These are the activations of a small neural network, seen along a few directions. Each row is one input.
In each table, some parts of the input vary, and every possible input appears once, in random order.
Descriptions start from the smaller parts, as in this example, which fits no table here: ring(8) and (point or ring(11) or (values(2) and line(6))).
Shared parts are said once, and a part with two or three values counts as separate values.

Other details of the inputs vary at random and push rows far along two fixed directions, the same in every table; ignore that.

A family of inputs:
r1:   7  -2   8   6 -13  -5  -8  10   8 -13  -6  17  -5
r2:   0 -19 -14 -17  14 -19  -7 -32   7  34  29 -13 -12
r3: -33   1  -2  -7  23  31  13  18 -18  -9  -2 -38  17
r4:   4   0  -5  -8   7  -3   5 -21   7  17  10 -12  -7
r5:   2 -21 -17 -16   5 -22  -8 -30   3  30  35 -14  -4
r6:   3   7   4  10 -13  -1  -8  16  -1 -12 -13  21  10
r7:   8  10  15   9  -9   3   3   9  10 -16  -9  11 -10
r8:   4   9   6  11 -10  -3  -6  11  -9 -15 -22  22   4
r9:   9  -4  -8   0 -11  -7  -4  -5   2   8  10   5   7
r10:  3 -8 -5 -1  1 -9 -4 -3 10 10 13  8  2
r11:  3 -1  0  1  3 -9 -4 -7 -1  5 -7 11 -6
r12: -29  -3  -9 -14  26  21  10   4 -27   2   5 -52  11
r13:   1  -8  -8  -9   9 -14  -6 -19   3  18  11  -1  -9
r14:   3  -6   4   0  -2 -13  -5  -8  -2  -2  -3   2 -16
r15:   6  -2   8   9 -14  -1  -6  19   8 -19  -4  19   2
r16:  4 -2 -1 -4  4 -3  1 -7 11 11  6  7 -2
r17:   4   1   8   5  -8  -6  -7   7   2 -14  -9  12  -8
r18: -30   5  -1  -4  14  25   4  27 -34 -22 -14 -32  22
r19:   2  -9  -7 -15  14 -13   1 -29   9  28  19 -11 -13
r20:  11   6  -3   2  -4  -3   4 -11  -3   6  -7   0  -3
r21: -24   5   0   0  14  22   5  23 -35 -20 -19 -29  18
r22:  5 -3 -1  3 -1 -1  3  0 15  5  7 12  4
r23:   7  11   9   8  -3  -1   4   5   5  -6 -18  21  -2
r24:   8   0   8  -1   0  -8   4 -14   6   2   3  -4 -21
r25:  10  10   2   9 -18   1  -5  12  -1 -10 -12  20  10
r26:  4  4  0  3 -6 -8 -9  1 -4 -3 -7 13  2
r27:  10   8  -2   9 -17   6   4  11   7  -4  -4  17  10
r28: -28  -2  -8 -11  18  24  10  13 -23  -2   3 -41  16
r29:   7  10   3   5  -1   2   8  -3   4  -2 -12   4  -2
r30:   4 -12   1 -11   5  -7   1 -23  12  17  25 -16 -20
r31:   9  10   4  14 -13  10   5  12  14  -9  -7  21   9
r32:   8   4  13  12 -13   8   4  15  14 -17  -2  17  -2
Description of these inputs: line(4) and (values(2) or ring(6)).
Question: Changing only the line(4) part turns r24 into r30. The same change can be made to r29. Which row results?
Answer: r3
Question: Change only the values(2) part in r7. List by row number the other rows that result.
Answer: r17
Question: Change only the values(2) part in r1. List by row number the other rows that result.
Answer: r30
Question: Which other rows agree with r22 in the line(4) part? List them by row number.
Answer: r5, r9, r10, r15, r27, r31, r32

A family of inputs:
r33:   4   9  -3   8 -20  12  -8  19  -1 -11 -11  19  19
r34:  11  10  -1  -2 -11  -4  -9 -15 -11   7 -10   3  -3
r35: -20  -2  15  -1  19   6   0  14 -14 -22 -18 -16 -12
r36:   4  -1  -5   0 -15  -7 -13   2  -3  -2  13  -3   6
r37: -24  -5   9   1  16  15   8  22  -2 -12  -1 -10   2
r38: -20 -10  12   3   9   7  -2  18   0 -14   2  -6  -1
r39:  11   7   6  -1  -7  -5   9 -12   5  -2  -7  -1 -20
r40:  32   5   4  23 -27  -2  11  -3  16  -4  -4  27  -7
r41:   6  -9   8  -1  -7  -6  -4   2  11  -4   7   7 -10
r42: -10  16  11  -1   1  19  10  10 -15 -19 -14 -21  -5
r43:  23   5   5   8 -16 -25 -11  -7  -1  -6 -16  31 -14
r44: -8 -7  7  0  9 -1  1  3 12  2 10  7 -9
r45:  23  10  -4   8 -16 -12  -1  -6  17   8  -3  36   9
r46:   1 -26 -15 -20  10 -24 -11 -29  -5  27  33 -20  -9
r47:  22   1  -8  -5  -6  -8   1 -29  27  27  26   6  -9
r48: -2  1 -6 -2  6 -5  1 -2  5 13  2 11 12
r49:  24   6   7  11 -32  -6 -10   2  22 -11   6  26  -9
r50:  -7   9   3   9   1   4   1  21   3  -5 -15  25  19
r51:  -9 -14 -11  -7   7  -8 -12  -8   1  17   7   0   3
r52: -17  11  -1  -1   8  31  13  18  -2 -13   3 -20  19
r53:   3   6 -10  -2  -5   0   1  -5   3  12   9   3  15
r54:  3 -8  2 -1 -7 -2 -5  1  7 -4 13 -8 -7
r55:  11  19  -2   2  -6  -5   1 -16  -8  10 -10   3   1
r56:   6  -7  -4  12 -12   2   4   8 -19 -11  -3  -1  10
r57:  15   1 -12  12  -8  -1  12  -8  -4  12  -1   6  13
r58:  5 -5 -8 -4 -6 -3 -9 -1  1  8  1  5 10
r59:  12   7   4  -1 -13 -14 -10 -12 -16  -1  -3   2  -9
r60:  24  10   4  10 -28  -2   0   1  24  -4   4  30  -8
r61:  -6   2  -5  -9  22 -13   2 -15  -9  18  -8  -8  -5
r62: -20  -2  -9  -6   5  18  -4  21 -16  -9  -6 -19  24
r63:   2   4   9   9 -17  12  -3  21   5 -23  -1   6   2
r64: -24   1   2  -4  10  25   9  23  -7 -15   3 -26   7
r65:  -9  -2  -6 -17  23   5  16 -25  -8  19   9 -40 -13
r66: -20 -11  11  -3  10  11   2  21  -4 -17   0 -15   2
r67:  13  -3   3   8 -14 -23 -14   3  13  -8   0  46  -2
r68:  2 -4  5 -2  2  2  4  4  9  5  9 -1 -8
r69: -18   3   8   4  16  18  10  16   7  -7  -4   0   9
r70:  -8  -6  -5 -11  17 -11 -10 -16 -12  17  -8  -9 -10
r71: -25   3  11   0  27  15   8  17 -15 -17 -18 -23  -9
r72:  -8   6   8   1   9  10  10  10  -7 -16 -17 -11 -11
r73:   2  10 -10   0  -7   1  -2  -3   4  10   9   2  16
r74:  21   8  -1   9 -14 -12  -2  -2  17   9  -5  37   9
r75:  15  -7 -12  10 -14   0   1  -8  -7   9  -2   5   9
r76:  2 -7 -7 -3 -5 -7 -9 -2  4  8 -1 14  7
r77:  -2  -1   6   9 -11  -5  -8  22  -3 -19 -12  25   9
r78: -19   2   7  -1  16  21  13  18   2  -5  -4  -9  12
r79:   9  16   7  12  -8  16   7  17  16 -12  -9  17  10
r80:  -3   5  -8   0 -10  12 -10  12  -5  -1  -1  -4  17
r81:   3 -25  -7 -19   8 -17  -4 -29   9  22  35 -27 -18
r82: -17   1   9   2  19  18   9  16   7  -8  -2   4   9
r83: -25 -14 -14 -17  33  -4   1 -14  -5  24  21 -21   9
r84:   6  10  11  12 -12  10   6  22  12 -20  -9  16   2
r85:  17 -16 -15 -10  -6 -22 -13 -31  12  31  18   9  -6
r86:   1 -12 -10  -7  -3 -13 -13  -6  -5   7  19  -9   1
r87:  23  12  -4   8 -19 -11  -3  -4  18   7  -2  34  11
r88:  13  -1   0   7 -13 -14 -14   0  16   3  -6  46   2
r89:   0  -4   4  -6   3  -7   2 -15  -7  -5   3 -23 -19
r90:   8  14   9  11  -5  15  10  17  15 -12 -10  17  11
r91: -11  -5  -2   0  -2   1  -6  19 -14 -14   0  -6  12
r92:  13  -5  -8   4   3   8  18 -18   5  14  11 -14   1
r93:   2  12   4   6  -6   4  -5  14 -13 -14 -33  19   3
r94:  -8  -2  -3  -1  -9   5  -8  18 -13 -14   4  -9  13
r95:   2   9  -6   1   8  -8   3  -8  -8  10 -14   1  -2
r96:  21   3 -12  -7  -3 -27   2 -42   3  33   7   2 -13
r97:  -8 -28 -11  -9  11   0  11 -21 -10   9  25 -47  -7
r98: -33 -12   0  -2  16   6  -6  23 -23 -16   0 -15  13
r99: -26  -3   8  -2  16  19  11  26  -4 -15  -3 -17   7
r100:  24  -1   2  -4 -11 -22  -9 -42   8  13  14  -6 -31
r101: -7  5  7  1 10 21 11 17  5 -5 -4 -3 10
r102:   4   8   4   1   9   0  11 -13   6   6 -11  -2 -13
r103:   5  -2  -4  -8  -1 -15  -5 -11 -19   0  -1 -10 -11
r104:   4  -5   8  -1   1  -8  -1  -9   0  -8  -9  -4 -21
r105:  -8   1   5   0  11  -9 -10   8 -20 -12 -16   2  -8
r106:   0 -10  -4 -18  29 -15   5 -44   8  36  14 -20 -27
r107: -27 -12 -18 -25  25   5   2 -17 -33  18   6 -53  -1
r108:  -7  -3  16  13  -3   1  -4  23  12 -26  -8  23  -2
r109:  -3  22  10   3   3  20  10   1  -7  -9 -15 -14   0
r110:   8   5   1   0 -13   5   2   1  13   0  14   2  -5
Question: Describe the family of inputs behind these rows.
Answer: ring(6) and (point or line(4) or line(8))
Question: Changing only the ring(6) part turns r49 into r52. The same change can be made to r100. Which row results?
Answer: r109
Question: Changing only the ring(6) part turns r67 into r44. The same change can be made to r91. Which row results?
Answer: r84
Question: Start at r105 and move only the line(4) part, one step at a time. The first step leads to r43. Which rows follow, in order?
Answer: r103, r59
Question: Start at r83 and move only the line(8) part, one step at a time. The first step leads to r50. Which rows follow, in order?
Answer: r48, r74, r45, r87, r53, r73
Question: Which other rows agree with r85 in the ring(6) part? List them by row number.
Answer: r33, r34, r51, r58, r62, r70, r75, r76, r80, r88, r93, r107
